These are the activations of a small neural network, seen along a few directions. Each row is one input.
Each table varies a few parts of the input and shows all the possible inputs, shuffled.
Descriptions start from the smaller parts, as in this example, which fits no table here: one of 5 places around a ring, together with either a single point or one of 9 places along a line or (one of 2 separate values, together with one of 6 places along a line).
Shared parts are said once, and a part with two or three values counts as separate values.

Other details of the inputs shift rows strongly along two fixed directions, in all tables alike. That doesn't count.

Rows:
row 1: [ 12 -19  -3  12 -10   0  -3 -18  11   4 -18 -12]
row 2: [  3  -3   0   1  -4  -6 -12  -3  11   7 -11  -6]
row 3: [ 18 -41 -29   5 -14  -5   6 -44  40  21 -50 -28]
row 4: [-10  36  24  -3  -6   0  -4  24 -42 -23  36  30]
row 5: [  0  20   8   8 -14   5   1  19 -28 -23  30  22]
row 6: [ 33 -30 -33  34 -40  32   8  -3   7 -16  28  -4]
row 7: [-31  49  17 -42  20 -29   0  16 -25  10 -14  23]
row 8: [-32  31  10 -41  27 -18   7  -5  -8  23 -40   8]
row 9: [ 26 -17 -19  26 -12  18  -7  18   7 -18  43   4]
row 10: [ 19 -37 -24  19   2  16  11 -22  22   2  -9 -14]
row 11: [  2   1  -6 -12  16 -19   8 -10   2   2 -15   3]
row 12: [-23  32   6 -44  17 -33  14 -14 -12  15 -39  12]
row 13: [  9  -4  -2  26 -21  26   3  10 -18 -20  34  11]
row 14: [-18  11  19 -22  17 -25  -1 -21   1  15 -47  -3]
row 15: [ -8  11  -2 -33  28 -33  12 -20   4  14 -36   2]
row 16: [-23  17  -1 -31  22  -8   9 -11   2  24 -42  -1]
row 17: [ 25 -22 -11  31 -10  21  -1   8  -4 -21  37   3]
row 18: [ -3 -14  11   2   1   0  -4 -18   6   4 -23  -8]
row 19: [ 14 -40 -37  16 -15  37   8 -21  30  14 -14 -23]
row 20: [-16  26   5 -20  13  -5   3   6 -11  10 -12   9]
row 21: [ 28 -40 -34  20 -26   7  -6 -15  36  14 -14 -22]
row 22: [ 11 -42 -26   7  -4  12  -1 -37  44  27 -50 -36]
row 23: [ -9  -4  -6 -20  32  -8   7 -18  21  20 -35  -8]
row 24: [ 15  -3  -1  19  -4   5  -1  15 -13 -23  35  13]
row 25: [ 25 -39 -38  15  -2  18   5 -15  36   7  -7 -20]
row 26: [-21  40  29  -6   5   7 -10  36 -41 -15  36  29]
row 27: [ -7  15  -6 -16   5   0   5   2   0  10 -15   3]
row 28: [  9 -13 -18   3 -10  12  13 -19   7   6 -15  -8]
row 29: [ -3  29  15  -8   9 -14 -13  34 -25 -18  45  27]
row 30: [ 21 -32 -36   9   3   9   7 -16  35  12 -14 -16]
row 31: [-25  40  28 -38  14 -40 -18   9 -16   5 -14  15]
row 32: [  4  20  25  10 -14 -14 -17  24 -30 -25  32  19]
row 33: [ 36 -28 -16  34 -40  11 -11   3   5 -21  27  -8]
row 34: [-22   9  18 -23  22 -15  -8 -15   8  22 -45  -8]
row 35: [  8 -33 -26  -2  16   1  18 -37  30  19 -44 -20]
row 36: [ 20 -12 -10  24  -5  20  -7  17   2 -13  41   4]
row 37: [-78  49  43 -54  21 -31  34  14 -10  31 -19 -20]
row 38: [-17  26  17 -29  29 -31   4  -2 -15   1 -12  18]
row 39: [ -7  30  33   4  -5  -7 -26  31 -29 -17  37  19]
row 40: [-24  23  26 -32  21 -36  -3 -17  -6  14 -45   4]
row 41: [-10  28  35   4  -3  -5 -26  31 -29 -17  35  19]
row 42: [  9 -21   0  16  -9   4  -3 -17  11   4 -17 -11]
row 43: [-23  37  38  -8   3   5  -4  26 -49 -22  33  31]
row 44: [ 33 -46 -24  45 -16  37   2  -2  11 -20  33 -11]
row 45: [-24  28  19 -28  37 -20  -3   7 -10   8 -10  16]
row 46: [  8 -18  -6  12  -8   8 -11 -10  19  10 -12 -15]
row 47: [-18  32   5 -26   8 -14   1  12 -14   5  -6  17]
row 48: [  4  -3  -5  -4  -5 -11 -10  -8  17   9 -17  -6]
row 49: [ 17 -16 -10  30 -26  36   3   3 -10 -19  31   1]
row 50: [ 15 -35 -26  14   7  23   4 -16  31   8  -8 -19]
row 51: [ 13  -8  17  32 -20  17 -15  12 -16 -23  32   4]
row 52: [  5   8  10  11   5   0  -3  17 -21 -21  33  18]
row 53: [  5 -14 -16   3  -9  13  13 -19   5   5 -15  -6]
row 54: [-27  30  54  11   2   2  13  63 -28 -23  87  -5]
row 55: [ -7   4 -14 -25   5 -16  18 -25   7  18 -42  -1]
row 56: [  1 -12 -12 -12   3 -14  -3 -22  29  22 -47 -18]
row 57: [ 23 -12 -18  21  -8   9  -6  19   4 -13  39   7]
row 58: [ -1   4 -16  -8  -4   4   5   1   6   6  -9   1]
row 59: [ 14   5 -15  13 -27  14  -6  25 -11 -17  42  12]
row 60: [-10  -9   2 -20  32  -7  13 -28  10  15 -39  -9]
row 61: [-10   4  34  40 -38  16  -2  43  -6 -18  73 -32]
row 62: [-9  3  8 -8 26  3 -1  1  2  4 -2  3]
row 63: [ 32 -29 -10  40 -35  17 -10   5   6 -21  25  -6]
Each input here is: one of 3 separate values, together with either a single point or (one of 2 separate values, together with one of 10 places along a line).
The inputs of row 62 and row 19 match in every part but the choice among 3 separate values. If row 57 is changed in the same way as row 62 into row 19, which row does it become?
> row 7
Which other rows does row 63 become when the choice among 2 separate values takes its other values? List them by row number.
> row 56
Which other rows does row 10 become when the choice among 2 separate values takes its other values? List them by row number.
> row 23
Which other rows does row 13 become when the choice among 3 separate values takes its other values? List them by row number.
> row 10, row 42

Rows:
row 64: [ 75 -80 -86  40 -27  38   1 -42  45  -3 -15  -8]
row 65: [-21  43  29 -14   0 -17 -12  37 -30 -11  32  20]
row 66: [-24  10   9 -29  33 -15  13 -17   6  21 -39  -7]
row 67: [ 23 -16 -12  29 -34  13 -11  11   3 -13  27  -3]
row 68: [-29  10   1 -31  21 -11  24 -20   8  26 -41 -14]
row 69: [ -4 -12  -4  -1  10   7  11 -12  11   9 -13 -12]
row 70: [-21  10  -1 -27   9 -13  14 -25   4  24 -51  -8]
row 71: [ 23 -15 -12  30 -34  14 -11   9   3 -14  26  -3]
row 72: [ 17  -5  14  35 -15  21 -17  23 -21 -33  55  14]
row 73: [ 25 -16  -4  30 -21  10 -19  13   3 -18  32   1]
row 74: [-32  45  48 -30  35 -28 -11  12 -34  -5  -3  26]
row 75: [  4  -7  -9  -1 -11  -7  -1 -14  12  10 -24  -8]
row 76: [-13   5   8 -25  18 -23  -1 -29   6  18 -54  -1]
row 77: [ -1  -5 -14  -6  -7  -4   5  -6  18  14 -17 -15]
row 78: [-24  45  33 -12  -2 -12 -10  33 -38 -14  30  24]
row 79: [-29  13   2 -37  25 -19  22 -14  15  28 -40 -16]
row 80: [ 15 -20  -6  31 -14  31   3   7  -3 -16  33  -5]
row 81: [-21  39  31  -9  -4  -6  -4  25 -40 -14  24  23]
row 82: [  4 -16  -2   2  11  -2  -2 -14  16   8 -17 -10]
row 83: [ 26 -41 -76  -3   4  28  37 -36  41  20 -35 -13]
row 84: [  5 -15  -2   2  11  -3  -3 -13  17   7 -16 -10]
row 85: [ 44 -46 -75   2 -14  13  10 -47  38  18 -50  -5]
row 86: [  4 -10 -10   0 -13  -3   1 -17  11  10 -25  -8]
row 87: [ 26 -21  -7  31 -23  12 -17   9   5 -15  27  -1]
row 88: [-10   5   9 -19  14 -18  -1 -25   0  11 -43   1]
row 89: [ 11 -15 -14  24 -20  23   8  19   9  -9  41 -14]
row 90: [ -4  -9  -3  -3  13   0   7  -4  16   9  -6 -13]
row 91: [-39  53  38 -35  14 -25  -1  14 -36   2  -7  23]
row 92: [ -4  -5 -10  -3 -11   4   8 -10   7  10 -16  -9]
row 93: [-12   6   8 -28  21 -31  -3 -24  14  21 -52  -5]
row 94: [ -2  -6 -14  -6  -7  -3   5  -8  17  15 -18 -15]
row 95: [  6 -12  -2   2  -2  -5  -6 -16  10   5 -21  -4]
row 96: [ 24 -15 -12  29 -34  12 -12  13   4 -13  28  -3]
row 97: [-15   5  11 -31  35 -29   0 -19  17  23 -45  -8]
row 98: [ 54 -55 -70  37  -7  46  14 -12  27 -12  22   0]
row 99: [-29  41  32 -13   9  -6   4  33 -33 -11  34  16]
row 100: [ -1 -13  -6  -5  15  -2   7  -4  22  13  -9 -18]
row 101: [ 14 -10 -12  27 -31  21  -4  16  -1 -13  35  -4]
row 102: [-31  44  48 -30  35 -30 -12  13 -32  -4  -3  25]
row 103: [-22  42  30 -12  -2 -14  -9  33 -33 -12  29  21]
row 104: [-17   8  15 -23  29 -18   1 -20   1  13 -40   1]
row 105: [-11  36  38  -9   9 -25 -25  30 -30 -17  26  26]
row 106: [-16  38  35  -7  -6 -15 -13  22 -39 -16  20  27]
row 107: [-31  17   6 -36  26 -18  21 -11   8  25 -35 -12]
row 108: [ -8  -9 -10  -3  -1  13  22 -13   8  11 -14 -15]
row 109: [  6 -38 -37   1  -3  11  25 -27  46  29 -33 -40]
row 110: [-16  40  34  -8  -5 -18 -15  26 -37 -15  21  26]
row 111: [ 18  -5  13  33 -12  15 -20  30 -15 -31  59  11]
row 112: [-12  34  38  -5   5 -16 -20  20 -37 -19  20  28]
row 113: [-24   8   9 -30  33 -17  12 -17   9  22 -39  -9]
row 114: [  9   0  12  30 -11  22  -8  34 -18 -28  64   8]
row 115: [  6  -8 -11  -2 -11 -10  -3  -9  18  12 -20 -11]
row 116: [-28  12   3 -33  22 -12  24 -17   8  26 -40 -14]
row 117: [ 18  -4  13  33 -11  13 -20  31 -13 -29  60  10]
row 118: [  4   5   6  27 -22  26   3  34 -21 -26  65   6]
row 119: [ 25 -22  -5  33 -25  20 -12   1  -4 -19  22   2]
row 120: [-28  12   3 -38  26 -23  20 -11  18  30 -38 -17]
row 121: [ 53 -47 -77  30 -34  44  11 -13  24  -6  13   2]
row 122: [ 16 -14 -15  28 -33  24  -1  10   0 -12  29  -6]
row 123: [ 31 -26 -11  38 -28  20 -17   7   5 -19  30  -2]
row 124: [  5 -11  -8   2 -13   1   3 -19   7   8 -27  -6]
row 125: [  5 -16  -2   5   7   6   1 -19   8   4 -19  -7]
row 126: [-24  38  42  -8  17  -5  -5  31 -41 -20  36  25]
row 127: [ 25 -24  -6  32 -11  15 -14  14  10 -15  36  -7]
row 128: [-25  11  10 -32  35 -21  11 -14  11  23 -38  -9]
row 129: [ 11  -2  10  29 -10  19  -9  36 -13 -26  65   5]
row 130: [ 19  -1  13  34 -24  12 -23  25 -21 -31  51  16]
row 131: [ 44 -57 -71   5  17  15  13 -53  45  12 -44  -9]
row 132: [ 16   4  10  32 -36  16 -15  25 -28 -31  50  17]
row 133: [-23  10   9 -35  37 -24  11 -12  17  25 -39 -13]
row 134: [-44  52  40 -36  26 -18  11  17 -35   2   0  18]
row 135: [-14   9   3 -25   7 -19   7 -29   2  21 -56  -3]
What do these inputs look like to the network?
> one of 6 places around a ring, together with either a single point or one of 11 places along a line
The inputs of row 107 and row 84 match in every part but the place on the ring of 6. If row 134 is changed in the same way as row 107 into row 84, which row does it become?
> row 104
Which other rows does row 119 become when the place on the line of 11 takes its other values? List them by row number.
> row 73, row 76, row 87, row 88, row 93, row 95, row 105, row 112, row 123, row 130
Which other rows does row 132 become when the place on the line of 11 takes its other values? List them by row number.
> row 67, row 71, row 75, row 86, row 96, row 106, row 110, row 115, row 124, row 135

Rows:
row 136: [-28   2  -6 -40  44 -11  33 -19  31  36 -46 -23]
row 137: [-13  -7  11 -27  30 -23  -4 -39  17  28 -71 -10]
row 138: [ 45 -40 -20  48 -41  21 -27   7  20 -15  29 -10]
row 139: [ 15 -43 -10  53 -31  49  15  11  16 -14  52 -36]
row 140: [-35  86  54 -27  18 -17 -17  52 -86 -39  59  70]
row 141: [-13  11 -28 -43  18 -20  12 -31  14  30 -64   2]
row 142: [ 66 -37 -49  38 -28  18 -21  -5   5 -30  27  23]
row 143: [-32  15  -8 -44  14 -16  32 -17  16  38 -54 -16]
row 144: [ 64 -32 -50  38 -42  20 -18  -9  -2 -30  17  28]
row 145: [-57  78  85 -19  28 -24  -8  72 -64 -30  78  29]
row 146: [ 45 -45 -14  52 -25  27 -24   6  20 -22  38  -9]
row 147: [-49  88  69 -24  12 -11   0  66 -82 -33  72  51]
row 148: [ 29 -46  -5  58 -31  33 -11  12  26 -16  48 -32]
row 149: [ 40 -39 -43  40 -11  41  -3  11  15 -22  52   1]
row 150: [ 25 -36 -39  37 -31  39  15  16  23  -3  44 -25]
row 151: [-18   5 -15 -40  44 -10  17 -32   9  25 -55   3]
row 152: [ 10   2 -23 -38  23 -29   2 -53   1  17 -80  26]
row 153: [-30  10  16 -28   1 -33   3 -24  19  36 -64 -26]
row 154: [ 43 -34 -48  38 -28  36  -5  12  13 -18  46  -1]
row 155: [-34   5   0 -39  40  -4  36 -22  16  35 -50 -18]
row 156: [-27   8  17 -29  17 -35   1 -20  26  36 -57 -30]
row 157: [ 44 -37 -23  50 -55  25 -24   3  12 -16  21  -5]
row 158: [-10  79  61 -19  30 -27 -35  49 -97 -56  61  94]
row 159: [-30  -4  20 -24  27 -20   9 -33  23  33 -63 -31]
row 160: [-37   5   3 -34   6 -22  29 -23  25  39 -57 -36]
row 161: [ 20 -38 -18  49 -43  35  10  21  26  -9  55 -40]
row 162: [ 11  -1 -19 -38  48 -36  -2 -40  12  14 -64  25]
row 163: [-29   2  17 -26   8 -23   8 -35  18  35 -68 -29]
row 164: [ 15 -37 -16  49 -48  45  16   6  14  -9  40 -34]
row 165: [-30  80  81 -13   3 -26 -41  54 -83 -39  53  62]
What do these inputs look like to the network?
> one of 5 places around a ring, together with one of 6 places around a ring
Which other rows does row 151 become when the place on the ring of 5 takes its other values? List them by row number.
> row 140, row 141, row 149, row 154
A walk changes only the place on the ring of 6. It starts at row 150 and steps to row 161. List the rest of the walk in order.
> row 156, row 138, row 142, row 154
A walk changes only the place on the ring of 5. It starts at row 138 and steps to row 157. List the rest of the walk in order.
> row 165, row 137, row 146
